Small tables with named rows and columns. After each table, cells are looked up by row and column.

zabe:
         bogoluv  nuzadot  pokitov  puregik   fivi   duba   kudi   kase
mebap       0.18    -0.42    -0.44    -0.57  -0.55  -0.51  -0.66  -0.07
dav         0.20    -0.42    -0.63    -0.78  -0.70  -0.66  -0.74   0.07
mip         0.16    -0.40    -0.47    -0.65  -0.57  -0.46  -0.67  -0.04
zad        -0.73     0.25     0.30     0.54   0.55   0.42   0.68  -0.54
koriper    -0.74     0.26     0.24     0.50   0.54   0.36   0.74  -0.53
fuvodo     -0.64     0.21     0.45     0.63   0.72   0.41   0.73  -0.62
daf        -0.03    -0.29    -0.28    -0.46  -0.32  -0.23  -0.37  -0.21
vug         0.06    -0.34    -0.39    -0.59  -0.40  -0.36  -0.53  -0.17
vuf        -0.61     0.16     0.19     0.51   0.33   0.20   0.46  -0.34
lemaf      -0.41     0.04     0.00     0.22   0.12  -0.04   0.26  -0.12
gilekeb     0.25    -0.45    -0.57    -0.71  -0.72  -0.55  -0.83   0.08
vepopa      0.16    -0.40    -0.47    -0.68  -0.59  -0.41  -0.66  -0.02
tem         0.21    -0.43    -0.53    -0.75  -0.61  -0.53  -0.74   0.02
zed        -0.64     0.19     0.34     0.55   0.46   0.37   0.63  -0.49

fuvodo, puregik -> 0.63
vuf, kase -> -0.34
vepopa, puregik -> -0.68
vepopa, fivi -> -0.59
zed, kudi -> 0.63
gilekeb, puregik -> -0.71
daf, puregik -> -0.46
daf, nuzadot -> -0.29
tem, bogoluv -> 0.21
tem, kase -> 0.02
zed, pokitov -> 0.34
zad, kudi -> 0.68
lemaf, kudi -> 0.26
zad, fivi -> 0.55

kar =
,zata,nodevi,zatu,zule,vas,zepil
faluvo,56722,58180,60525,50487,45047,47215
vageb,62543,62114,61429,65620,66357,64635
mimede,66820,63629,62343,73316,77996,74486
nodo,72381,67216,63121,88142,98475,90841
fum,66754,66346,62660,74387,81430,79628
gar,64319,61716,62108,65492,67587,66443
fadolut,68670,66684,62875,78726,87005,83489
donepit,63812,61792,61787,66343,67836,65941
non,49711,54677,59492,33428,21501,28686

zule of donepit: 66343
vas of vageb: 66357
vas of gar: 67587
vas of fadolut: 87005
nodevi of mimede: 63629
zata of non: 49711
nodevi of fadolut: 66684
zata of fadolut: 68670
zule of faluvo: 50487
vas of non: 21501

poro:
         merog   ker  vizuni  voze  midef
muke      -168  -185    -184  -177   -161
besusa    -686   536     327   124    428
lotorin   -147  -197    -185  -225   -170
nimuzon    222  -178    -532    25   -343
tageden    -45  -253    -527    36   -441
sifosa    -450  -203    -146  -501   -113
valapad   -285  -254    -187  -260   -224
kof       -502    46      98  -253     70
dudize     248   187    -318   281   -118
gogir     -129    -3    -168   -84    -66
mib         54  -451     136  -647     32
kibanem    330  -284    -863    75   -598
moki       -87  -376    -452  -199   -403
zevigo    -173  -171    -175  -170   -170

What is the voze of zevigo in poro?
-170
What is the vizuni of nimuzon in poro?
-532
What is the vizuni of gogir in poro?
-168
What is the merog of sifosa in poro?
-450
What is the vizuni of lotorin in poro?
-185
What is the ker of tageden in poro?
-253
What is the voze of kibanem in poro?
75
Which row has the largest merog? kibanem

damor:
|  | nimin | kab | dapin | gako | vurap | teludu |
|---|---|---|---|---|---|---|
| tomoman | -29.209 | 26.574 | -6.169 | 14.335 | -17.796 | 12.411 |
| bip | 48.467 | 12.273 | 33.961 | -1.344 | 38.961 | 12.959 |
| dep | -49.462 | 29.673 | -5.144 | 30.441 | -14.491 | 25.991 |
| bova | -30.545 | 43.423 | 3.776 | 12.113 | 11.278 | 15.340 |
| nogitor | 68.240 | -77.972 | -34.457 | 5.907 | -38.874 | -28.309 |
| doki | 58.241 | -42.240 | -6.934 | 17.492 | -12.607 | -1.482 |
| pof | 43.223 | 7.192 | -13.104 | -6.314 | -0.976 | -16.189 |
| gagiso | -7.553 | 82.530 | 23.909 | -36.007 | 54.681 | -6.303 |
| tegopar | 48.781 | -52.506 | -31.433 | 0.014 | -50.267 | -24.810 |
| tak | -19.411 | 34.738 | 69.421 | 85.165 | 36.912 | 88.226 |

What is the nimin of tak in damor?
-19.411
What is the vurap of tak in damor?
36.912
What is the kab of bip in damor?
12.273
What is the teludu of bip in damor?
12.959
What is the vurap of nogitor in damor?
-38.874
What is the teludu of tak in damor?
88.226
What is the dapin of gagiso in damor?
23.909
What is the gako of pof in damor?
-6.314
What is the nimin of gagiso in damor?
-7.553
What is the gako of dep in damor?
30.441
What is the dapin of doki in damor?
-6.934
What is the teludu of tegopar in damor?
-24.810
What is the dapin of tegopar in damor?
-31.433
Row with the largest nimin: nogitor

fetef.csv
,rus,bakot,tolaga,zopug,lirut,valu,sulip,mivu,ren
zakaz,0.06,0.91,0.68,0.32,0.30,0.58,0.62,0.26,0.06
tevari,0.46,0.06,0.08,0.11,0.74,-0.01,0.56,0.28,-0.59
nen,0.35,0.06,0.22,0.27,0.42,0.15,0.66,0.28,0.93
fepeter,0.09,0.15,0.17,-0.11,-0.08,0.03,0.64,0.26,0.33

ren of zakaz is 0.06
rus of nen is 0.35
tolaga of zakaz is 0.68
rus of zakaz is 0.06
tolaga of tevari is 0.08
rus of fepeter is 0.09
bakot of tevari is 0.06
sulip of zakaz is 0.62
zopug of tevari is 0.11
zopug of fepeter is -0.11
ren of nen is 0.93
Row with the largest sulip: nen

gisim =
,kobore,kaboma,sab,goz,gef,muride,pipev,val,gekavu,roko
lal,2.42,6.11,4.69,9.02,4.73,5.22,6.59,5.29,5.29,2.87
tem,6.72,6.11,4.77,6.27,4.73,5.22,5.05,5.29,5.29,4.00
dibiz,7.55,4.40,0.75,7.07,7.68,5.22,6.59,9.88,7.08,4.15
lufa,5.06,6.11,4.77,7.07,4.73,5.22,5.20,5.29,5.29,4.00
zube,6.72,6.11,4.77,7.07,4.77,4.85,6.59,5.29,5.29,4.00

val of lufa: 5.29
gef of lufa: 4.73
goz of dibiz: 7.07
gekavu of dibiz: 7.08
roko of zube: 4.00
muride of lal: 5.22
kobore of lal: 2.42
kaboma of lufa: 6.11
goz of lal: 9.02

vip =
fields: komuz, mozakaz, toma, mamefez
gibu: [-24, 43, 57, 20]
dubi: [47, 5, -23, 7]
fenu: [-9, 6, 14, -1]
murenel: [-7, -19, -11, -15]
niliv: [41, -6, -30, -1]
toselu: [-2, -12, -8, -11]
fek: [58, 67, 28, 44]
fosar: [-10, -1, 9, -5]
vek: [17, 15, 5, 8]
vil: [97, 81, 17, 55]
tem: [-24, -54, -35, -37]
fomo: [-8, 22, 28, 9]

fomo, mamefez -> 9
gibu, mozakaz -> 43
fenu, komuz -> -9
fosar, mamefez -> -5
fek, mamefez -> 44
toselu, mamefez -> -11
fomo, mozakaz -> 22
tem, toma -> -35
dubi, mamefez -> 7
tem, komuz -> -24
gibu, komuz -> -24
niliv, komuz -> 41
vil, toma -> 17

